A small network was shown many inputs. Here are its activations along a few directions, one row for each input.
Each table varies a few parts of the input and shows all the possible inputs, shuffled.
Descriptions start from the smaller parts, as in this example, which fits no table here: one of 5 places around a ring, together with either a single point or one of 11 places around a ring or (one of 3 separate values, together with one of 6 places along a line).
Shared parts are said once, and a part with two or three values counts as separate values.
In the rows, zero is written as 128.

Other details of the inputs shift rows strongly along two fixed directions, in all tables alike. That doesn't count.

Rows:
r1: [149 132 193 153 212 155  78 100  93 159 193]
r2: [113 102 139 107 108 136 125  92 129 102  95]
r3: [148 153 202 163 191 144  94 110 111 141 187]
r4: [124 159  48 124  96 131 128 203 147 159 150]
r5: [111  81 113 104  65 105 145  68 152  42  37]
r6: [109  87 117  99  85  99 175  97 148 105  54]
r7: [121 157  60 129 103 133 129 187 146 156 148]
r8: [147 161 179 157 177 130 133 145 101 161 175]
r9: [117 105  77 111  99 134 129 144 132 120 110]
r10: [123 115 148 130 135 119 101  79 121 108 122]
r11: [117 116 131 116 112 142 127 126 123 120 120]
r12: [123 167  78 142 116 111 140 203 137 175 144]
r13: [123 152  76 124 115 130 114 179 136 153 153]
r14: [151 147 216 163 199 141  78 107  97 134 195]
r15: [119 125 137 122 122 147 130 116 131 131 121]
r16: [133 131 111 130 147 147 110 157 115 155 164]
r17: [125 121 158 124 139 147 117 103 124 130 128]
r18: [126 113  96 116 118 136 126 122 139 123 111]
r19: [144 142 175 138 163 145 112 115 108 131 166]
r20: [131 149  89 138 132 128 141 191 128 175 137]
r21: [118 109 126 126 121  86 146  98 139 128 100]
r22: [139 168  77 133 110 138 129 214 145 151 159]
r23: [132 149  65 119  98 112 178 210 141 156 138]
r24: [125 148  89 115 112 152 128 192 132 158 148]
r25: [147 150 200 154 186 152 105 102 103 141 186]
r26: [111 100 132 121 109 113 112  71 128  90  96]
r27: [134 152  74 116  95 139 148 187 140 137 138]
r28: [132 107 177 127 135 129 124  69 111  88 118]
r29: [119 113 119 125  91  91 165 114 150  84  55]
r30: [135 132 127 136 133  96 155 155 136 136 129]
r31: [133 145 190 150 173 135 126 125 104 165 153]
r32: [121  98 123 119 124 134 128  77 136 105  91]
r33: [132  99 191 128 134 118 110  36 130  62  86]
r34: [131 116 147 118 121 130 132  94 122  93 113]
r35: [118  79 103 105 104  95 163  92 144 108  61]
Each input here is: one of 5 places around a ring, together with either one of 2 separate values or one of 5 places along a line.
The inputs of r10 and r14 match in every part but the place on the ring of 5. If r21 is changed in the same way as r10 into r14, which row does it become?
Answer: r30
Change only the choice among 2 separate values in r12. List by row number the other rows that result.
Answer: r21
Start at r28 and move only the place on the line of 5, one step at a time. The first step leads to r34. Which rows follow, in order?
Answer: r19, r27, r25

Rows:
r36: [120  94 145 118 113 119 112  53 143  68  89]
r37: [125 155  33 101  84 149 162 232 157 181 137]
r38: [115 144  55 104  60 139 140 172 155 108  94]
r39: [137 140 140 132 170 132 107 169  98 176 191]
r40: [135 136 161 148 158 109 128 123 126 139 155]
r41: [121 102 104 121 119 107 130  64 145  97  74]
r42: [132 136 193 152 162 108 119 104 105 144 156]
r43: [130 124 140 126 124 123 160 124 131 116 106]
r44: [151 143 153 152 167 123 130 156 112 153 169]
r45: [121 126 186 154 181 138  93 103 109 162 146]
r46: [141 172 160 154 162 129 126 163 112 166 171]
r47: [114 111 142 119 104 123 111  81 129  90 105]
r48: [133 134  32 107  72 138 143 208 152 120 117]
r49: [138 139 156 134 151 160 112 127 114 123 158]
r50: [107  65 120  97  91 123 146  39 130  75  53]
Describe the family of inputs behind these rows.
Answer: either one of 5 separate values or (one of 2 separate values, together with one of 5 places around a ring)
Change only the place on the ring of 5 in r43. List by row number the other rows that result.
Answer: r40, r42, r44, r46
Change only the choice among 2 separate values in r43. List by row number the other rows that result.
Answer: r49
Change only the place on the ring of 5 in r49. List by row number the other rows that result.
Answer: r36, r38, r47, r48
